A small network was shown many inputs. Here are its activations along a few directions, one row for each input.
In each table, some parts of the input vary, and every possible input appears once, in random order.
A made-up example of a description, with smaller parts first: line(4) and (point or line(9) or (values(2) and ring(5))).
Shared parts are said once, and a part with two or three values counts as separate values.

Table:
r1: [ -5 -29  33  -4  -9   7  14  12   9  29  -3 -31  -3 -20  21  19  -7]
r2: [ -3  13  -5   3   4 -16   3   4   8  -2  -8  11  -6  -6  13  19   5]
r3: [-24   6   5   3  11  -2   2  -9  -3 -15  -8   1   4   6  -8  -1   8]
r4: [  1   0  -2 -13  -6   6  -8 -12   1   0  -2   8  -8   5 -11 -17  13]
r5: [ -5  -3  13 -13  -3  -9  -3  -7   5  -6  -9  16  -7  -5  18  -7   5]
r6: [  9   8   4  10   4 -15  -5  -8   1   5  -8  12  -1   3  -9 -17   3]
r7: [-12  -6   4  -9   3  11  -1  -7  -6 -23   2  -1  10   8   2 -10  -4]
r8: [  3  14 -19   5   2   0   0   1   3   5   1   5  -7   4 -16  10  14]
r9: [  9   5 -22  -7  -8   9  -5   5  -5  -1   8   2  -3   6  -7   0   1]
r10: [  3  11 -11   0   2 -12   2  13   3  -5   1   7  -6  -7  14  22  -5]
r11: [-18  11  -8  13  14   1   7  -1  -3 -13  -2  -1   7   2  -6  15   6]
r12: [-11   1 -10  -1   6   9   1   3  -7 -20   6  -5   9   8   0   4 -11]
r13: [-21 -28  32   6   1  24  14   4  -1  15   4 -46  11  -9   1  14  -7]
r14: [ 20   4 -11   7  -2  -4  -3   4  -7   1   5   8   6   2   2 -10 -12]
r15: [ 13 -27  29  14  -5   5   6   3   1  39   3 -33   9 -10  -1  -3 -13]
r16: [ -3  10  -8  -3  -3  -1  -5  -6   1   4  -4   8  -8   5 -15  -7  20]
r17: [ 12  -2  10   2   0  -7  -7 -12   1   2  -4  14   1   2  -4 -27  -2]
r18: [  7  -4  -7 -15 -11  11  -7  -4  -1  -4   7   7  -5   8  -7 -14   5]
r19: [-13  10 -16  10  11   6   5   8  -8 -15   6  -6   8   0  -3  17  -3]
r20: [  2  -7   7 -16  -8  -5  -4   0   2 -12  -1  12  -4  -1  22  -4  -4]
r21: [ 21  12 -15  15   5 -10  -2   7  -4   3   6   5   3   1  -6   3 -10]
r22: [ -1 -26  17  -2 -13  24   8   6   4  39   9 -39  -3 -11  -9   8   5]
r23: [ 15  14  -8  17   8 -15   0  -2   2   5  -3   9   2   1  -9  -1  -2]
r24: [ 4  2 -7 -9 -5 -7 -1  9  0 -8  1  9 -3 -2 21  9 -9]
r25: [-18  -6  12  -6   8   6  -2 -13  -2 -20  -4   2   5   8  -4 -11   2]
r26: [-10   8   7  -6   1 -17  -1  -2   7  -2 -12  14  -9  -4  12   2   8]
r27: [ 18  -5   3  -1  -5  -3  -8  -6  -3  -4   2  10   4   4   1 -24  -9]
r28: [  9  15 -27   0  -2   5   0   9  -2   3   8   0  -5   0 -13  12   5]
The inputs of r2 and r11 match in every part but one. If r26 is changed in the same way as r2 into r11, which row does it become? -> r3
What is each input in this table made of? -> values(4) and (point or ring(6))
Start at r28 and move only the ring(6) part, one step at a time. The first step leads to r8. Which rows follow, in order? -> r16, r4, r18, r9

Table:
r29: [ 34  13 -24   3 -12 -21 -15  18  -7   7   6  18 -12  -3  15   1 -10]
r30: [ 18  10   2   4  -8 -17  -3   1  14  41  -9   4 -23 -13  -8   5  24]
r31: [ -9  22 -28  -1   5 -18  -4  19  -9 -29   5  15  -4   0  25  30  -5]
r32: [-29  -6  -3  -9  -1  28  15  15  -4   1  10 -35   0  -6  -1  29   2]
r33: [ 11 -13   3   3 -14   5   6  14  -5  40   7 -28   4  -6 -10  -8  -9]
r34: [ -5 -37  29 -20 -11  25  -7 -15   3  -4   1 -13   2   3   4 -10   2]
r35: [-18  38 -33  15  24  -9 -12  -7 -16 -43  -3  14   2   9 -24   9  12]
r36: [ 29  30 -30  19   8 -12 -27  -4 -15  -5  -2  14  -7  11 -35 -19   5]
r37: [-19  35 -42  11  17   1   9  -1  -2 -24   7  27   6  14 -11  13  15]
r38: [-14  28 -37   3  13  -9  11   7   5 -29  -1  19  -1  16  -1  21  -2]
r39: [-26  18  -2   3   6 -12   9   3  10   8 -15   3 -17 -15   1  32  30]
r40: [ -8  29 -31   3  18 -11   3   9   1 -31   2  24   2  -4  15  25  -3]
r41: [ -3  16   0  -5   9 -11 -27 -25 -15 -40 -12  30  -3  15 -19 -41  11]
r42: [-20  -8  18  20  15   3  22   6   0   3  -4 -28  13 -12  10  29  -7]
r43: [-15 -11  13  10  12  17  19   4   4  -5   5 -28   5  -9   7  37  -2]
r44: [ 28  26 -37  12  -2  -4  -4  -5   0   8  12  28   3  13 -25 -18   9]
r45: [  3  11  -4 -20  -2 -12  -4 -15   6 -27 -11  37  -3  24   3 -30  -3]
r46: [  8   4   2 -25 -10 -14 -20  -1  -8 -29  -4  26  -6   4  30 -17 -11]
r47: [  9   9   0 -18   3 -17 -13 -11   4 -33  -6  41  -1   3  18 -24  -4]
r48: [ -3  14  -9 -11   1   0 -10 -21  -2 -27   2  41   3  20  -7 -40  13]
r49: [-17 -30  25 -28 -18  21  -6 -10   0  -1   6 -17  -2   2   3 -23   2]
r50: [ 16 -16  -1  -5 -15  20   1  12  -1  35  17 -30  -6  -5 -13  -1  -3]
r51: [-33  -4   1   0   1  14  19  17  -8   9  -1 -32   9  -9   4  21  -4]
r52: [-27  -4  12  12  12   8  19  12  -6  11  -4 -29  12  -9   8  26 -13]
r53: [ 16 -14  12  15  -3  -3   7   7  -2  43   2 -22   8  -7  -6  -1 -16]
r54: [ 26 -21  16  13  -6   9   6   3   7  27  13 -23   0  -7  -7   8  -5]
r55: [ -2 -35  41  -6   0  11   0 -19   9  -4  -3 -11   4  -4  13 -11  -2]
r56: [-14 -28  40  -5  -6  -1  -2 -12   0   9  -9 -11  13  -3  10 -21 -12]
r57: [-10  -1  29 -18  -9 -17  -9 -17  15   7 -20  18 -18  -4   6 -14  28]
r58: [ 22 -17  21  27   1  -4   7   7   3  36   2 -22   9 -11  -2   2 -11]
r59: [ 25 -23   2   1 -11  22   0   7   3  30  13 -25  -1  -3 -14  10  -1]
r60: [-19 -26  30 -18 -14   8  -2  -7  -3   6  -7 -17   7   0   8 -29  -6]
r61: [ 37  18 -27   8  -4 -12  -5   6   3   3   6  29  -6 -10   2  -4 -10]
r62: [-18 -14   1  -4   2  30  14  10  -1  -3   7 -29   3  -5  -2  39   3]
r63: [ -6 -30  46   7   2  -2   1 -13   5   4 -10 -11  12  -6  15 -17  -8]
r64: [ 31  19 -32   7  -5 -13   0   5   8   6   1  22  -7  15 -12  -8  -9]
The inputs of r36 and r41 match in every part but one. If r61 is changed in the same way as r36 into r41, which row does it become? -> r47
What is each input in this table made of? -> values(3) and (point or line(5) or ring(6))
List by row number the other rows that have the values(3) part in common with r38. -> r31, r32, r35, r37, r39, r40, r42, r43, r51, r52, r62
Change only the values(3) part in r62. List by row number the other rows that result. -> r34, r59

Table:
r65: [ 32 -26  15 -16 -19   5  -3   3   6  16   3   7  -5  -1  12 -13  -6]
r66: [-13 -16  21  19   9  17   5  -3  -2   0   7 -31  20  -3 -18   5  12]
r67: [ 14  48 -57   7  13 -24  -5   6   6   0   1  40 -18  11 -24  -1  22]
r68: [ 11 -10 -10  16   2  23  -7  -6   2   8  12 -22  10  -3  -4  -5 -15]
r69: [-28  -9  19   9  11  20  14   1  14  13  -5 -11   5  -7  14  29  -2]
r70: [-22 -25  41  -6  -3  12  -6  -9 -10  14   7 -18   0  -2 -15 -29  14]
r71: [ 22  43 -31  26  14 -25  -9 -17  -5 -17  -7  45  -9   9 -17 -11  14]
r72: [-15  23 -19 -14   7  -8  -6  -6  -9 -55 -10  31  14  16  16 -12  -7]
r73: [-27 -23  48 -13   1   1  -1  -1  -1  14 -11 -12 -13 -16   3  -6   7]
r74: [  3 -25  33 -17 -10 -23  -6  -2   9  14   0  -4 -21  -9  23   0  -4]
r75: [-24   0  11   6   1  12  11  12   1  19 -14 -28   0  -3  -4  41  14]
r76: [ 18  32 -23  10   2 -31 -13 -14   5 -11 -17  47  -5  20 -20 -29   8]
r77: [-14  27 -29  -2  23   0  -2  -3 -10 -60   6  31   4  12  16   8  -2]
r78: [  0  -9  16   4  -6 -12   7   1  10  17 -11 -12   5 -10  42   3  -9]
r79: [ 26   2 -21   4 -14  10   9  23  -1  24  11  -7   2  -4   3  24  -6]
r80: [ 32  -8  -5   7  -2   4  10  15   3   7  11  -2  11 -17   6  13 -15]
r81: [-31  -2  -7  12  -1  20   4  -2  -4  22  14 -32   7  -6 -15  11  10]
r82: [ 32 -16   3 -10 -12   1  11   9   4  11   1   0  11  -3   9  -5 -21]
r83: [  8  -5   8   2   1  -6  17  10  20   4   4  -7  -3 -14  24  32  -8]
r84: [ 22  31 -10  -3  -5 -33 -27 -23  -2 -10 -14  50 -15   5 -20 -38  22]
r85: [ 13 -19   7   1  -4  12  -9  -8  -8  11   0 -24  11  14  -6 -23 -16]
r86: [-27  25 -44   3  10 -11  -6  12 -15 -44   3  24  -8  20  -9  17   1]
r87: [-28 -13  37   1   7   0  11   5  -4  11 -16 -19   8 -11   8   1  -4]
r88: [  0  11  -9   6  -6  -7  18  24   7  19   2 -18  -8 -22  16  35   1]
r89: [ 12   2 -24   5  -9  30   4  11  -2  16  12 -27   1   6 -20   9  -4]
r90: [-15 -22  19 -10  -1  16  17 -14   3   3   3 -23  14   5 -14 -11   0]
r91: [ 14 -29  16 -19  -7   6 -18 -13  -9  10  10 -16 -12   2 -17 -28 -12]
r92: [-15  14  -7 -28  -3  -8 -21 -11  -7 -54  -4  39  -5   8  10 -18   4]
What is each input in this table made of? -> line(4) and (values(2) or ring(5))
The inputs of r66 and r70 match in every part but the line(4) part. If r83 is changed in the same way as r66 into r70, which row does it become? -> r74
Change only the line(4) part in r77. List by row number the other rows that result. -> r72, r86, r92

Table:
r93: [  3 -12  33  -6 -15  -2  -5 -19   8  -5   0  -5  -3  -1   6 -18   9]
r94: [ 16  14 -27   9   6  -1 -10   4  -8 -10  11  18   7   7   1   0  -7]
r95: [ 19  15 -19  11  -6 -10  -5  -5   7  15  -3  21  -5   5  -5 -13   6]
r96: [ -2  20 -23  12   9  -3   6   3   0  -8   8   5   0   4  -8  25  15]
r97: [-20  16 -17   7  10   7   3   4  -6  -2   1  -6   2   6 -24   6   7]
r98: [ -8  22 -12  -2  12 -12  14   8   5  -8   0   6  -7  -9   7  26   7]
r99: [  4   2 -19   4   7   8 -10   5 -15  -8   6   7   0   9 -21 -13  -9]
r100: [-25   6   5  -6   2  -1  16   6   5  -7 -11  -1  -1  -9  17  15   5]
r101: [ -3 -17  20 -10  -6   5  -3 -10  -1 -24   7  -3  12   4  12  -7  -9]
r102: [ -3  -8   6  -9   1  -9   4  10  -3 -14  -2  11  -3   1  23  -8 -14]
r103: [ 13  13 -17  -6   4  -7   0   7   1 -13  -2  19   2  -7  16   2 -18]
r104: [-30  -5  13  -5   0   4   7  -8   4 -12  -2 -16   7  -2  10   6   6]
r105: [ 23  10  -1  -3  -2 -25  -9   1   7   6  -5  19 -13  -7   6  -1   8]
r106: [  4 -29  31  28  12   1  11  15   3  47  -1 -32   9 -19  -7  22 -16]
r107: [  3 -10  13  -4  -7  10 -10 -20   0  11  -9  -1  -2   7 -13 -21   5]
r108: [ -5 -19   1  -6   9  12 -11  -5  -9  -8   1   1   3  16  -8 -12 -12]
r109: [ 12   4  25  -3 -19 -16   3  -5  12  -4  -7   3  -7  -1  19 -14   7]
r110: [-26  -3  -1  -4   9  17   5  -7   1  -3  -7 -13   8   6 -11   4   6]
r111: [ 14 -29   0 -10 -22  25   3  23  -2  37  17 -36  -7 -11   3  27  -8]
r112: [ 10  10 -10   3  -5  -2  -9  -7  -8  13  -2   2   0   3 -21 -28  10]
What is each input in this table made of? -> values(2) or (values(3) and ring(6))
Start at r98 and move only the ring(6) part, one step at a time. The first step leads to r96. Which rows follow, in order? -> r97, r110, r104, r100

Table:
r113: [ -2  10 -16   0   4   3  -4  -3  -4 -12   2   7   0   6  -7   0   4]
r114: [ -1   8  -6  -3   1  -2  -5  -2  -4 -13   2  12   0   5  -3  -9   2]
r115: [ -4  15 -17   5   4  -6   2  10  -4  -7   2   1  -1   4  -2  16   0]
r116: [ -3  16 -19   9   7  -7   4   9   0   0   1   2  -4  -5   5  25   3]
r117: [ -1  11 -16  -3   2   1   0   3   0 -10   3   7  -3   5  -3   8   3]
r118: [-26 -41  44   0  -2  26  19   6   3  21   2 -52  11 -16  12  20  -8]
r119: [  2   1   3  -3   2  -4  -7 -13   0  -6  -8  11  -1   4  -4 -19   1]
r120: [ -2   4   0  -4   1  -3  -7  -9  -1 -10  -2  13  -2   6  -3 -15   6]
r121: [  9  -6  10  -9  -6  -9  -9  -9   1  -2  -5  16  -1   3  10 -26  -4]
r122: [ 12  -3  10  -7  -4  -8  -7  -9   5  -7  -4  16  -3   5   3 -17   0]
r123: [ 14 -30  26   7 -14  13   8   8   4  48   7 -39   2 -10  -5   0  -7]
r124: [  2  16 -19   8   7  -3   6   9   1  -2   2   4   0  -5  -3  18   0]
What is each input in this table made of? -> values(2) or line(10)

Table:
r125: [-10 -19  10 -14  -5  18  12  -5  11   1   2  -9   1  -2   8   4   1]
r126: [ 15   2  -1  20   4   0   7   3   6  24   4 -11  -1 -16  -7  13   4]
r127: [ 18  29 -25 -11  -5 -38 -17 -10   5 -17 -16  51 -15   8  16 -17  11]
r128: [-13  -9   3  -5  -2  10  -4   7  -7  -6   8 -18  -3 -10  15  16   2]
r129: [-24 -16  34  -5   5   6  -1  -9  -1   3 -11 -11  -1   0  -4 -10   3]
r130: [ 13 -23   9  -7 -12  14   5  -5   9  17  10 -11  -1   4   1 -11  -2]
r131: [ 17 -12   2  -6  -9   6  -6   9  -6   9   3 -22  -5  -6  -1   2 -14]
r132: [ -8   7   4  13   8   2  13   6   5   7   0  -9   2 -20  -3  27  11]
r133: [ 13  24 -23   5  15 -15 -13 -11  -4 -48  -4  47   7  20  -3  -7  -6]
r134: [-21   0   7  -1  -1   0  14  17  -4  -1   1 -14  12  -3   9  16  -8]
r135: [  1 -21  34   2  -4   2  -8  -7  -2  20  -4 -10  -1   7 -12 -23  -1]
r136: [  3  -7   1   7  -4   0   7  11  -3  17   5 -15   8  -1   6   2 -14]
r137: [ -3  44 -55   1  10  -6  -8  -5 -10 -27   3  31  -3  20 -26 -12  12]
What is each input in this table made of? -> values(3) or (values(2) and line(5))
Change only the values(2) part in r129. List by row number the other rows that result. -> r135
